Each row below holds a small network's activations on one record, seen along a few directions.
Here are examples, each followed by its value of one field, W.
Other fields move the rows too, some of them a lot.
(in the rows, 500 means zero)
Strong random noise was added to every row along 7 fixed directions; ignore it. To show where, here is one row again and again, with new noise each time:
[700 542 482 473 518 473 430 648 447 363 432 625 525 421 468 569 425 381
 465 575 504 538 416 494 647]
[579 797 501 519 451 668 414 702 615 522 667 678 431 565 516 399 349 514
 474 511 556 555 663 435 572]
[868 453  87 711 161 576 586 554 481 312 600 843 708 562 555 416 460 181
 575 616 558 220 693 553 625]
[695 718 528 543 504 505 310 735 585 490 572 564 525 468 523 407 167 536
 512 622 636 456 498 382 482]
[638 314 491 405 617 532 391 497 408 523 179 795 508 439 479 663 415 164
 555 440 519 728 391 679 866]
[621 849 509 528 419 654 369 697 563 502 714 580 504 587 490 317 264 582
 513 582 610 477 612 325 483]
[499 239 517 529 583 390 442 484 439 587 229 445 479 521 558 543 424 368
 550 383 559 564 447 577 420]
[414 563 507 384 461 761 646 499 292 531 521 474 377 653 364 386 694 418
 478 341 483 706 635 414 635]
[619 298 340 531 402 526 420 332 377 442 297 796 661 629 542 592 526 191
 630 448 474 529 458 657 653]

[492 676 546 496 435 638 361 490 518 578 550 600 546 630 528 396 340 519
 635 485 563 548 493 454 555]
w10
[504 518 389 597 379 555 558 486 627 454 533 795 487 573 605 551 637 373
 540 437 419 485 640 686 597]
w8
[387 344 267 606 238 515 620  65 391 397 648 521 755 748 521 470 836 498
 602 514 358 254 580 535 290]
w2
[255 455 583 529 508 558 434 332 575 652 397 643 436 726 622 531 607 474
 622 274 420 660 568 678 443]
w8
[502 652 676 391 501 379 301 360 321 246 451 469 710 540 444 615 565 631
 618 648 351 504  64 427 512]
w11
[729 219 305 604 495 463 620 676 544 534 291 672 424 345 556 537 401 161
 487 442 604 492 630 680 700]
w3
[336 528 481 587 283 537 504 192 358 522 613 307 696 813 517 270 581 656
 734 470 506 320 472 371 175]
w4
[613 329 382 414 518 625 664 516 269 539 434 407 473 449 329 415 524 311
 434 482 606 554 594 401 652]
w7
[517 674 384 462 367 724 647 511 431 479 762 483 492 568 384 357 594 533
 424 532 508 466 695 345 570]
w6
[585 550 337 583 425 469 396 501 674 391 588 812 551 553 623 680 531 436
 368 518 383 448 625 625 476]
w5
[494 666 567 520 418 394 568 535 419 293 678 244 569 487 441 420 620 737
 495 642 426 325 367 322 298]
w4
[530 126 445 577 524 419 379 371 381 709 173 386 598 595 578 420 246 326
 685 391 705 473 440 529 352]
w1
[668 434 485 516 461 365 562 621 332 348 418 284 563 385 444 465 452 484
 516 591 549 385 317 381 472]
w10
[449 279 456 559 574 333 717 534 586 503 494 331 401 308 511 572 652 530
 364 503 456 396 576 578 398]
w2
[557 337 434 565 527 365 387 465 494 548 435 370 575 525 554 506 340 516
 458 511 576 401 503 442 236]
w5
[539 105 429 473 566 350 445 267 355 519 219 472 652 458 501 647 492 328
 561 497 502 486 320 603 513]
w6
[228 782 594 468 394 606 366 189 521 502 798 434 638 789 505 411 632 840
 578 535 379 438 488 367 228]
w9
[821 506 285 524 335 696 531 571 315 492 532 592 648 515 386 255 269 265
 625 623 736 389 584 350 704]
w3
[213 228 557 581 721 424 697 599 870 852 415 449 135 325 658 605 567 512
 347 261 495 613 805 782 447]
w9
[349 555 652 482 528 455 479 459 493 520 463 368 467 546 524 486 545 637
 570 446 462 539 377 490 412]
w11
[655 716 449 526 454 459 388 614 551 331 695 554 582 487 489 519 421 602
 379 669 469 383 510 377 399]
w7
[667 493 355 521 392 581 561 584 437 406 470 679 512 508 488 515 520 298
 486 480 504 514 561 537 686]
w1

Which value of W does each new row have?
[518 567 380 502 425 601 453 319 607 455 649 853 631 536 513 589 585 435
 523 595 394 463 575 629 679]
w2
[343  76 409 611 415 479 469 165 387 724 180 504 614 753 638 472 490 286
 765 256 561 499 490 674 379]
w10
[440 789 393 552 227 806 308 262 485 527 703 835 686 949 561 337 482 489
 699 443 485 500 655 464 467]
w3
[390 629 582 463 461 616 402 303 407 670 672 240 644 649 415 221 314 735
 662 583 651 402 469 241 297]
w9
[544 342 313 583 415 579 560 357 594 624 513 701 588 488 546 463 443 342
 600 519 565 396 639 640 639]
w9
[597 348 435 405 481 636 876 622 249 464 414 378 387 307 294 400 676 284
 503 483 551 566 509 471 887]
w11
[589 426 449 505 481 450 689 699 363 374 455 318 393 418 437 502 623 437
 359 459 491 492 527 420 481]
w1
[696 429 317 683 382 465 583 612 663 537 542 635 566 366 586 398 307 371
 597 616 649 258 617 587 581]
w4
[331 500 442 556 337 463 425 171 403 440 656 310 713 780 537 443 648 712
 551 520 419 301 474 364  77]
w6
[387 785 545 309 526 831 600 574 419 538 731 498 304 600 326 429 670 577
 296 399 439 758 727 336 640]
w5
[441 343 545 479 704 509 427 460 706 790 389 624 424 350 545 537 291 438
 531 485 614 592 574 667 647]
w2
